Each row below holds a small network's activations on one input, seen along a few directions.
Each table varies a few parts of the input and shows all the possible inputs, shuffled.
A made-up example of a description, with smaller parts first: line(4) and (point or line(11) or (values(3) and ring(5))).
Shared parts are said once, and a part with two or three values counts as separate values.

A family of inputs:
row 1: -10  1  -19  -46  3  1  20  -34  -1  -1  31  -10  -10  -40  -42  7
row 2: 2  -17  -27  -32  21  29  28  -40  -7  -6  20  8  1  -17  0  7
row 3: 27  -6  -16  22  5  4  -38  52  30  3  -21  21  -6  11  37  -11
row 4: -6  -1  -34  -34  -15  -2  15  -23  4  -17  37  -11  4  -19  -52  -9
row 5: 5  -21  -41  -21  3  26  21  -31  -2  -23  27  6  14  4  -10  -10
row 6: 4  7  15  27  1  7  -17  13  10  -18  -23  -6  6  38  22  -4
row 7: 16  -15  -17  14  3  24  6  -19  -3  -20  -2  4  14  29  26  -6
row 8: -3  -21  -31  -24  1  9  34  -23  -27  2  30  16  15  0  2  -2
row 9: -12  -3  -24  -37  -16  -18  29  -16  -20  4  41  -1  3  -23  -40  1
row 10: 4  9  32  15  16  13  -12  3  3  -2  -30  -5  -7  16  34  13
row 11: -13  20  44  17  0  -11  -14  6  12  6  -33  -16  -14  -11  -8  6
row 12: -17  19  21  -16  2  -13  -4  -11  6  9  5  -21  -15  -33  -50  5
row 13: 15  -13  0  4  20  28  12  -28  -6  -4  -9  5  0  9  39  10
row 14: 9  -16  -6  12  -1  8  18  -12  -27  6  1  13  15  25  39  3
row 15: -12  19  28  28  -15  -18  -19  16  19  -9  -25  -17  1  9  -20  -10
row 16: 19  -13  -7  21  4  -11  -26  59  8  25  -15  27  -8  5  50  1
row 17: -18  16  36  25  -19  -31  -10  19  -8  12  -20  -8  2  4  -5  0
row 18: -13  19  5  -4  -15  -18  -8  1  13  -7  12  -22  1  -13  -61  -12
row 19: -4  4  25  24  -3  -8  -7  18  -17  6  -18  1  8  30  35  5
row 20: -20  15  15  -7  -18  -32  4  4  -11  15  16  -11  1  -15  -46  1
row 21: 25  -4  0  13  21  12  -33  45  26  19  -25  25  -23  -10  49  4
The inputs of row 10 and row 6 match in every part but one. If row 12 is changed in the same way as row 10 into row 6, which row does it become? -> row 18
What do these inputs look like to the network? -> values(3) and (point or ring(6))
Change only the values(3) part in row 2. List by row number the other rows that result. -> row 5, row 8
Change only the ring(6) part in row 8. List by row number the other rows that result. -> row 9, row 14, row 17, row 19, row 20

A family of inputs:
row 22: 9  1  9  26  10  10  -10  6  9  -14  -11  -2  11  28  10  -4
row 23: -1  11  6  5  -20  -27  -10  13  -4  10  12  -14  1  -1  -32  -4
row 24: 4  -8  8  27  -8  1  -7  -9  6  3  -27  4  0  8  25  -11
row 25: -24  19  13  -10  -16  -15  17  -17  -8  -5  0  -15  1  -8  -39  -7
row 26: 14  -11  -29  -26  12  22  16  -33  -10  -4  24  7  8  -8  -4  2
row 27: -2  7  8  1  -3  11  -9  16  -2  -15  -13  -2  1  21  25  7
row 28: 8  -18  -35  -10  -4  5  13  8  3  0  20  20  -4  -4  13  -5
row 29: -20  -5  -7  -18  0  3  24  -40  -5  -17  18  -16  0  -12  -22  7
row 30: -1  -8  -13  -3  -4  -16  -11  27  -5  13  9  13  10  -3  -8  -10
row 31: 1  5  15  -5  3  -6  0  7  -6  2  -12  2  -9  12  30  11
row 32: 3  5  22  1  13  0  -5  9  -10  7  0  6  -3  13  23  14
row 33: -4  11  4  3  -29  -30  -3  12  0  1  3  -14  -4  -5  -26  -4
row 34: 7  -9  15  34  3  7  -13  -7  2  7  -15  7  5  10  18  -8
row 35: 5  3  2  21  1  3  -4  4  15  -19  -20  -4  6  25  18  -3
row 36: 3  15  2  -4  23  5  -29  16  33  11  -7  -3  -26  -33  -15  6
row 37: 15  -19  -33  -12  5  10  7  9  -1  11  25  19  0  3  6  -9
row 38: 12  -13  -28  -27  1  20  23  -32  -8  -16  16  10  5  -13  0  4
row 39: -1  -4  11  18  1  -2  9  3  -6  12  -22  5  -2  -4  26  10
row 40: -4  -9  -15  -5  -15  -20  -5  27  -1  4  1  13  6  -7  -2  -10
row 41: 0  9  6  3  8  13  -17  15  -6  -6  -5  -5  3  25  21  6
row 42: 4  15  2  -10  11  3  -21  17  37  4  -16  -6  -25  -36  -8  1
row 43: 7  -6  18  19  10  5  4  6  -14  17  -15  5  2  -1  18  6
row 44: -13  -9  0  -20  7  10  20  -39  -10  -9  24  -16  7  -7  -31  5
row 45: -21  19  16  -9  -7  -11  11  -17  -11  4  9  -16  6  -3  -46  -7
The inputs of row 27 and row 41 match in every part but one. If row 35 is changed in the same way as row 27 into row 41, which row does it become? -> row 22
What do these inputs look like to the network? -> values(2) and (point or ring(5) or ring(6))
